A small network was shown many inputs. Here are its activations along a few directions, one row for each input.
In each table, some parts of the input vary, and every possible input appears once, in random order.
A made-up example of a description, with smaller parts first: line(4) and (point or line(9) or (values(2) and ring(8))).
Shared parts are said once, and a part with two or three values counts as separate values.

Other details of the inputs shift rows strongly along three fixed directions, in all tables alike. That doesn't count.
These rows show it; all are for the same input, with only those details redrawn:
[  1   2   6   9   8   3  -5 -16   4   9   4 -11]
[ 0 -4  5 -4  2  4  0 15  7  0 10 -7]
[ -8  -9  -5   8  -6  -1   1  -4   4 -18 -10   4]
[ 0 -4  4 -4  2  4  0 15  7  0 10 -8]
[ 20   2   3 -22  -7  -5  14 -11  -5   0  -4   6]
[ 19   2   3 -21  -7  -5  14 -11  -5   0  -4   6]
[  1   2   6   9   8   2  -5 -16   4   9   4 -11]

A family of inputs:
R1: [  3  -1   6 -12   2   5   0  24   4   3  13  -7]
R2: [ -2   7   1  11  11  -4  -8 -11  -2  15   3  -5]
R3: [-2  3  1  1  3  0  2 20  4  2 12 -2]
R4: [ 17   8   0 -19  -5 -11  12  -8  -8   3  -4  12]
R5: [ -3   4   2   8  10  -2 -10 -13  -4  14   0  -8]
R6: [-10  -2  -7  13  -5  -5   6   0   3 -15  -7   8]
R7: [ 18   8   0 -19  -6  -9  13  -8  -8   1  -2  10]
R8: [ 0 -4  4 -4  2  4  0 15  7  0 10 -7]
R9: [-13  -8  -8   6  -4  -1  -3  -2  -1 -15 -13   7]
R10: [-12  -4  -9   8  -5  -7   4  12   3 -15  -6  12]
R11: [ 16   4   1 -23  -6  -8   9 -10 -10   3  -7   9]
R12: [ -8  -4  -6  13  -5  -4   7  -2   6 -15  -6   7]
R13: [  1   6   5  10   9   1  -6 -14   2  10   3  -9]
R14: [ -1   4   4   8   8   1  -9 -15  -1  10   3 -10]
R15: [  1   5   5  12   8   0  -2 -15   6  10   6  -8]
R16: [-7 -3 -1 -6  5  5 -4 16 -3  6  3 -3]
R17: [-5 -3 -1 -7  5  4 -5 19 -2  4  5 -3]
R18: [ -1   6   3   8  10  -2  -9 -13   0  12   2  -7]
R19: [-14  -9  -7   7  -6   3  -1  -3  -3 -16 -13   7]
R20: [-11 -11  -6   6  -6   4   3  -6   2 -16 -12   5]
R21: [ -7  -6  -5  10  -4  -2   2  -3   5 -18  -8   4]
R22: [ -9  -4  -6  11  -6  -4   3  -1   3 -17  -8   7]
R23: [-3 -3  2 -6  3  7 -4 18  1  1  9 -6]
R24: [ -2   6   1   9  11  -3 -10 -12  -3  14   1  -7]
R25: [-13  -9  -7   6  -6   4   1  -4   0 -15 -13   6]
R26: [  0   6   4   9   9   0  -8 -14   0  10   4  -9]
R27: [ 18   3   1 -24  -7  -2  13 -11  -9   1  -6   7]
R28: [ -9 -10  -5   7  -6   2   2  -6   3 -17 -11   4]
R29: [  8   3  -4 -11 -18  15  -5  54  -3   8  18   2]
R30: [-4  3 -2  1  5 -3  1 21  1  6  9  1]
R31: [  8  14   8  19  -4   9 -18  -4  -7  22   4   2]
R32: [ 13   2   0 -24  -5  -3  10 -11 -11   5  -9  10]
What do these inputs look like to the network?
> values(2) or (line(5) and line(6))
Which other rows does R4 become when the line(5) part takes its other values? List them by row number.
> R2, R7, R15, R22
List by row number the other inputs of the same sort as R29.
> R31

A family of inputs:
R33: [  8   1   3 -16   2   5 -10  28  -5  11  13  -8]
R34: [  7   8  -3   2  -2 -10   7 -40 -11  11 -17  13]
R35: [ -7 -20 -10 -18 -11  -4  18  -4   3 -34 -17   9]
R36: [ 20   9  13 -18   8   3  -4 -14 -12  29   4  -2]
R37: [ 2  9  2 -4  7  1 -4 -6 -7 11  2 -2]
R38: [ 14  15   2   4   5  -3  -1 -16  -3  29   9 -10]
R39: [  3  -7 -13   2 -29  -8  15 -17  -8 -28 -31  33]
R40: [  5  10   5   3   6   2  -8 -25 -10  10  -4  -2]
R41: [-15   3   6  29   8  12 -22  -1   6   7  10 -15]
R42: [ -3   3   0  22   2   7 -15   5   5  13  11 -14]
R43: [ 16   0   5 -23   8  -3  12 -47  -2  11  -5  -7]
R44: [  8  15   0  -3   5  -4   4 -20  -7  14   0   3]
R45: [  4   4  -2 -13   2   0  -1  31  -1  14  16  -6]
R46: [-25 -12  -6  38   2 -19  -6 -13  24 -39 -16   5]
R47: [  4  -4   0 -11 -11   4  -6  38  -1  -4  11  -2]
R48: [-22  -5  -7  20   8   3 -19  17   1  -1   2  -9]
R49: [  5   2  -6 -17 -14   1  16  39   3 -13   8  13]
R50: [  9   3   3 -16 -10   8   7  43   5  -5  18   4]
R51: [ -5  -4   0 -10   0   2  -2  22  -4   1  -1   7]
R52: [ 24  11  16 -15   1   4  -2 -15  -8  29   7  -3]
R53: [ -2 -16  -8 -16 -11  -3  22  -6   1 -33 -22  10]
R54: [  6  -2  -6 -12 -14  -2  15  21   1  -7  -2  18]
R55: [-31  -7   8  47  27   2 -11  13  23  -4  23 -24]
R56: [-26 -14  -4  26   8   3  -4 -31   9 -20 -18 -12]
What do these inputs look like to the network?
> values(2) or line(4) or (values(3) and ring(6))
Which other rows does R38 become when the values(3) part takes its other values? List them by row number.
> R49, R54

A family of inputs:
R57: [  4  -8   8 -25  11  10   6  33  12   8  22 -19]
R58: [  4   4  -2   3  -1  -2  -4 -10  -4   7  -1  -3]
R59: [-36 -15  -4  25  10   9 -22  44  16 -15  11 -10]
R60: [-1  2  1 -1  3  4  1 -3 -3  8  1  2]
R61: [-16 -11 -19  15 -16 -14   9 -12  -4 -40 -30  24]
R62: [ 7  7  1  0 -1 -2  5 -4  0  4  3  2]
R63: [-2 -2 -6 -6 -3 -5  1 15  0 -7  0  4]
R64: [ 8  4  2 -2 -5  5  3 -6 -2  5  0  2]
R65: [ 8  5  2  1  1 -5  3 -3 -1  3  4 -1]
R66: [ 1  3  1  0  3  1  0 -8 -3 10 -1  1]
R67: [ 3  2  8  0  4 -1 -1 -4  0  2  2  0]
R68: [  6   3   4   5   1  -4  -2 -11   1   3  -1  -1]
R69: [ 3  2  5 -2  3  0 -5 -5 -2  2  1 -1]
R70: [  4   3   0  -5   2  -2  -2 -10  -7   8  -4   1]
R71: [ 5  2  3 -6 -1  2 -3 -5 -6  4 -2  0]
R72: [-11   0   2  13  13   3 -13  -1   3   7   5 -10]
R73: [ 4  2  5 -3  3 -2 -5 -8 -2  5  0 -1]
R74: [  5  -3  -8 -11 -15  -1  13  15  -3 -12  -3  13]
R75: [  6 -19  -4 -50 -14   0  23  59   6 -30   9   5]
R76: [ 2  3  4 -1  6 -4  2 -7 -3  3 -1  2]
R77: [  5   3   3  -2   5  -7   2 -11  -3   4  -3   3]
R78: [  8   3   1  -1  -4   1  -1 -11  -4   6  -4   0]
R79: [-23  -9  -6  38  -2  -2 -12 -15   7 -23 -14   2]
R80: [ 3  3  7  0  2  2  0 -4  1  4  2  2]
R81: [ 4  4 -2  2 -2  2  0 -3 -3  7  2 -3]
R82: [ 1  4 -1 -1  1  2  3 -2 -3  9  2  1]
R83: [ 6  5 -2 -1 -3 -1 -1 -7 -5  5  0 -2]
R84: [ 2  4  3 -2  4 -1  4 -7 -2  5 -1  4]
R85: [ 5  2  4 -5 -1  4 -1 -5 -6  5 -2  1]
R86: [ 2  4 -3 -2  1 -1 -1 -7 -6  7 -1 -2]
R87: [-19  -8 -13  19  -7  -3  -5 -18  -6 -22 -24  11]
R88: [ -6   2   2   4  10   5 -12  15   3  16  14 -14]
R89: [ 4  4 -3 -2 -1 -2  1 -9 -5  8 -4  1]
R90: [  8   1   5 -14  -4   4   5   7  -2   5   3   5]
R91: [ 2  4  3  0  6 -2  1 -7  0  8  1  2]
R92: [-48 -21   1  43  22  15 -18  25  33 -17  15 -26]
R93: [ -7   1   2  18   4   9 -13  -4   3   8   3 -11]
R94: [  5   4   1   6   2  -7   1 -10   0   4   1  -1]
R95: [ 7  4  3 -1  0 -2 -5 -8 -1  5  1 -3]
R96: [  5   5  -1   3   1  -5  -3 -10  -2   5   0  -3]
R97: [  5  -8   9 -26   7   9  13  31  11   4  22 -13]
R98: [  8   4   1   0  -4   2   1 -12  -2   6  -2   2]
R99: [ 2  2  0 -5  2  3  0 -3 -6  7 -2  1]
R100: [  4   4  -2  -2  -1  -1   4 -10  -4   8  -2   3]
R101: [  9 -16  -2 -49 -10  -3  24  51   8 -32   9   6]
R102: [ 2  2  5  0  0  6 -1 -4 -2  6  1  1]
R103: [ 7  4  5  0 -1  2  1  2  4  5  5  0]
R104: [  3   1   2   1   0   2  -4 -11  -4   7  -4   0]
R105: [  2   4   1   3   5  -7   1 -10  -1   6  -1  -1]
R106: [  2   1   3   0   1   1  -7 -11  -4   6  -3  -2]
R107: [ 4  4 -2  4 -2  0 -2 -8 -3  8 -1 -3]
R108: [ 5  5 -1  1  1 -3 -2 -3 -1  3  3 -3]
R109: [  7   5  -2   0  -4  -1   4 -10  -3   7  -1   2]
R110: [ 6  4  3  0  0  0 -4 -5 -1  2  2 -3]
R111: [ 3  4 -2 -3 -1  1  2 -4 -6  7 -1  0]
R112: [-35  -9  -1  42   8  14 -22  26  20 -11  11 -14]
R113: [  6   4   5  -2   0  -2   2 -12  -1   4  -3   4]
R114: [  7   3   6  -2   2  -5   0 -12  -2   3  -3   2]
R115: [ 5  6 -1 -7  2 -5  1 -4 -4  4  1 -1]
R116: [  1  -5  -6 -11  -8  -1   6  10  -6  -8  -8  11]
R117: [-11 -12 -19  11 -26  -7   4 -16  -8 -42 -35  24]
R118: [-12 -23 -15  -8 -18 -14  25   0   6 -57 -27  22]
R119: [ 1  1  0 -1 -1  0  2 22  7  1 11 -1]
R120: [  4   2   1   3  -2   1  -6 -10  -3   6  -2  -3]
R121: [ 2  5  3 -4  5  0  2 10  3 10  9 -4]
R122: [-2  6  5  2 10  3 -2 11  5 15 15 -9]
What do these inputs look like to the network?
> ring(6) and (point or (values(2) and ring(5)))
Changing only the ring(6) part turns R76 into R87. The same change can be made to R105. Which row results?
> R88
Changing only the ring(6) part turns R107 into R94. The same change can be made to R57. Which row results?
> R118
Which other rows does R116 become when the values(2) part takes its other values? List them by row number.
> R99
Which other rows does R106 become when the ring(5) part takes its other values? List them by row number.
> R58, R70, R88, R120
Which other rows does R66 become when the values(2) part takes its other values? List them by row number.
> R60

A family of inputs:
R123: [ -4  -7  -3   1   7 -22  21 -58   2 -37 -28   7]
R124: [ 10   9  10 -20   9  -2 -10  49  -1  16  24  -2]
R125: [-14  -6  -6  49 -14  -3 -14 -57   0 -26 -33  11]
R126: [-30 -18   3  19   2  27  -9  47  25 -10  19 -14]
R127: [-21 -13   5  26  -2  22 -11  48  26 -12  20 -13]
R128: [ -2  12   8   1  25   4  -4 -14  -5  39  12 -12]
R129: [  2 -10 -18 -20 -28  -9   4  34  -9 -39 -16  23]
R130: [ 40  26   2 -16 -11 -24  30 -54 -17  15 -16  26]
R131: [-27 -34 -16   2  -6 -17  11  27  22 -59 -14   6]
R132: [ 39   6  22 -57  -4  11   0  52  -4  20  30  -6]
R133: [  5   4  17  -4  15  15 -19 -18  -5  31   7 -21]
R134: [  1   8   4  -1  17   5 -18 -14  -9  32   8 -22]
R135: [ 18   0 -11 -18 -28 -13  15  14  -9 -25 -10  21]
R136: [-31 -14 -21  19 -15  -5  13  24   7 -40 -17  28]
R137: [-38  -1   0  43  26   5 -34  -4   3  14   1 -15]
R138: [ 41   6  -8 -52 -32 -11  40  25 -11 -14  -1  24]
R139: [ 18  17  -2  13  -8 -24   6 -58 -16   2 -24  22]
R140: [-36  -6  -8  40  20  15 -24 -10   7  14   4 -25]
R141: [  2   2  14  -1  16  19  -9 -22  -1  33  10 -19]
R142: [ 27  20   9 -24  11   6  11 -11  -4  46  23 -18]
What do these inputs look like to the network?
> values(2) or (values(3) and ring(6))
